Each row below holds a small network's activations on one input, seen along a few directions.
In each table, some parts of the input vary, and every possible input appears once, in random order.
A made-up example of a description, with smaller parts first: values(3) and (point or line(9) or (line(4) and ring(8))).
Shared parts are said once, and a part with two or three values counts as separate values.

Other details of the inputs vary at random and push rows far along two fixed directions, the same in every table; ignore that.

A family of inputs:
row 1: [-30 -38  37  15  -7 -12 -11   1 -35  -1 -21]
row 2: [-49 -37  33  19   2 -32 -16  15  -8  -2   9]
row 3: [-60 -31  26  17 -40 -14 -22  27  -7   0  -2]
row 4: [  1  20 -16  10 -13  19  30  24  12   6  -7]
row 5: [ 29  32 -25 -19  11   9   2 -14   4   0 -17]
row 6: [ 17  27 -36  -4   6   8 -14 -11  25  -6  23]
row 7: [ 39  -1  25 -14  46 -27   6 -46   3 -32  27]
row 8: [-14  51 -44  -2 -48  35   4  34   5  12 -41]
row 9: [-15 -57  41   2  40 -34 -17 -23 -35   0  -2]
row 10: [  1  24 -21   5 -10  15  23  24  11  17  -2]
row 11: [ 22  29 -17  -5  17  10  14  -9  -3 -10 -21]
row 12: [ 52 -17 -10 -25  59  -7 -21 -59  -8  -9  19]
row 13: [-21  34 -36  13 -49  34  18  51  23  28 -19]
row 14: [ 50   9   2 -28  11   7  13 -26   5  -2  19]
row 15: [ 22  36 -14 -13   2  -3  -1  -7  23 -11  11]
row 16: [ 28 -11 -18  -8  22  13  -3 -19  11   9  28]
row 17: [-36 -36  30  22 -32   3   8  30 -15  12  -8]
row 18: [-37 -33  45  16 -17 -23 -12   6 -13 -12   4]
Description of these inputs: values(3) and (point or ring(5)).
- Changing only the values(3) part turns row 11 into row 4. The same change can be made to row 1. Which row results? => row 17
- Which other rows agree with row 18 in the values(3) part? List them by row number. => row 2, row 3, row 6, row 7, row 15

A family of inputs:
row 19: [-3 -8 19  1 -8 -5 11  6 -4 -1 -1]
row 20: [-52 -54  19  22  -6  -8 -21  18 -18  19  -5]
row 21: [ -8 -12  12   5  -2  -1   0   2 -13   1 -14]
row 22: [ -9 -21  14   5   3 -11  -8  -1   7  -4  26]
row 23: [  2 -23  26   1  12 -13   6  -8 -10  -5   5]
row 24: [-24   4   1  12 -13  -2  -1  16   3  -2  -8]
row 25: [-14  38 -35   5 -30  24   3  26   9   8 -24]
row 26: [-47 -37  17  19  -9 -10 -19  17 -11   8  -8]
row 27: [ 32  26 -20 -14  13   8   8 -14   9  -1   6]
row 28: [ 39   6   2 -16  26  -4  12 -24  -1  -8   9]
row 29: [ 13  -9  27  -8   5 -11   7 -15 -13 -10  -3]
row 30: [ 15  45 -30  -7 -10  15   8   4  10  -4 -13]
row 31: [-20   6   2   8 -15  -1  -1  13  -3  -2 -12]
row 32: [-22 -19  23  11  -9  -6   2   8 -15  -1 -14]
row 33: [11 -7  2 -5 10  2  5 -6 -4  3  0]
row 34: [ 24 -11  17 -12  16 -16  -3 -22  10 -13  36]
row 35: [ 60  10 -21 -27  41   1  -6 -42  17  -7  37]
row 36: [ 27 -17   7 -14  29  -4  -5 -30 -16  -2  -1]
row 37: [ -7 -26  36  -2   5 -23  -8 -11 -16 -11   4]
row 38: [  9 -22   5  -5  17  -8 -14 -15   6  -1  30]
row 39: [ 38   6 -13 -17  26   6   6 -23  -1   1   5]
row 40: [ -1  11 -17   3  -9   8  -2   9  19   2  17]
row 41: [ -8  -5  17   1  -2 -13  -2   0  -1  -7   2]
row 42: [  3  45 -49  -1 -14  27   3  15  18  10 -17]
row 43: [-23  35 -44   9 -34  30  -2  32   8  16 -29]
row 44: [-29 -19  24  13 -17 -10   0  16  -6   3   0]
row 45: [ 16  22 -15  -4   4   6   9  -3   8   0   2]
row 46: [ -6   9 -10   3 -13  14   4  10  -5   7 -21]
row 47: [-2 11 -2  4 -4  1  9  4  5 -2  1]
row 48: [-15  17 -14   8 -12   6   0  16   8   2 -11]
- Changing only one part turns row 29 into row 36. The same change can be made to row 37. Which row results? => row 43
- What do these inputs look like to the network? => line(5) and (point or ring(5))
- Which other rows does row 24 become when the line(5) part takes its other values? List them by row number. => row 26, row 41, row 42, row 48
- Start at row 47 and move only the ring(5) part, one step at a time. The first step leads to row 24. Which rows follow, in order? => row 31, row 32, row 23

A family of inputs:
row 49: [  9   8  -5  -1   3   6   7  -4  -3  -1 -10]
row 50: [-26 -18  -2  14  -8   3 -10  14   0   7   0]
row 51: [ 0 10 -3  2 -3  2  3  1  3 -6 -3]
row 52: [ 26  24 -12  -9   0   9  11  -7  11  -5   8]
row 53: [ 18  21 -10  -5   3   5  12  -3  11  -2   6]
row 54: [-19 -10   7   8 -17   0  -1  15   0   5   0]
row 55: [ 21  27 -12  -8   0   6   6  -9   7 -10   0]
row 56: [  1   3  -1   1  -4   7   3   1  -7   1 -11]
row 57: [-13  -3   4   6 -10  -1   3  13   2   5   1]
row 58: [ 27  27 -14 -14   6   8  10  -9   3  -1  -9]
row 59: [ 11  13  -7  -3   4   5   9  -3  -2   1 -10]
row 60: [12 21 -8 -6  2 -1  5 -3  6 -5 -1]
row 61: [-17 -10   6  10 -11   1   2  13   1   2   1]
row 62: [10 14 -5 -6 -4  3  7  1  9  1  4]
row 63: [-45 -30   7  17 -16  -2 -17  24  -4  14  -4]
row 64: [ -6 -32  14  -1  19 -14 -14 -10  -7   2  13]
row 65: [-13 -41  19   7  11 -12 -18  -7 -11   1  12]
row 66: [-20 -12  -3  10  -3   2  -8  10   1   8   1]
row 67: [ 3 12 -2 -4 -3 -2  1  0  3 -4 -3]
row 68: [  6  11  -7  -4   1   4   7   1  -3   3 -11]
row 69: [ 39 -45  42 -22  51 -31 -10 -54 -25 -16  19]
row 70: [ -3   2 -11   0  -4   6  -7   2   5   5   4]
row 71: [-16  -1   4   5 -14  -2  -4   9  -2  -1  -6]
row 72: [-3 10 -2  3 -3 -1  3  3  3 -3 -4]
- Changing only one part turns row 55 into row 51. The same change can be made to row 65. Which row results? => row 50
- What do these inputs look like to the network? => line(4) and ring(6)
- Start at row 68 and move only the line(4) part, one step at a time. The first step leads to row 60. Which rows follow, in order? => row 57, row 64
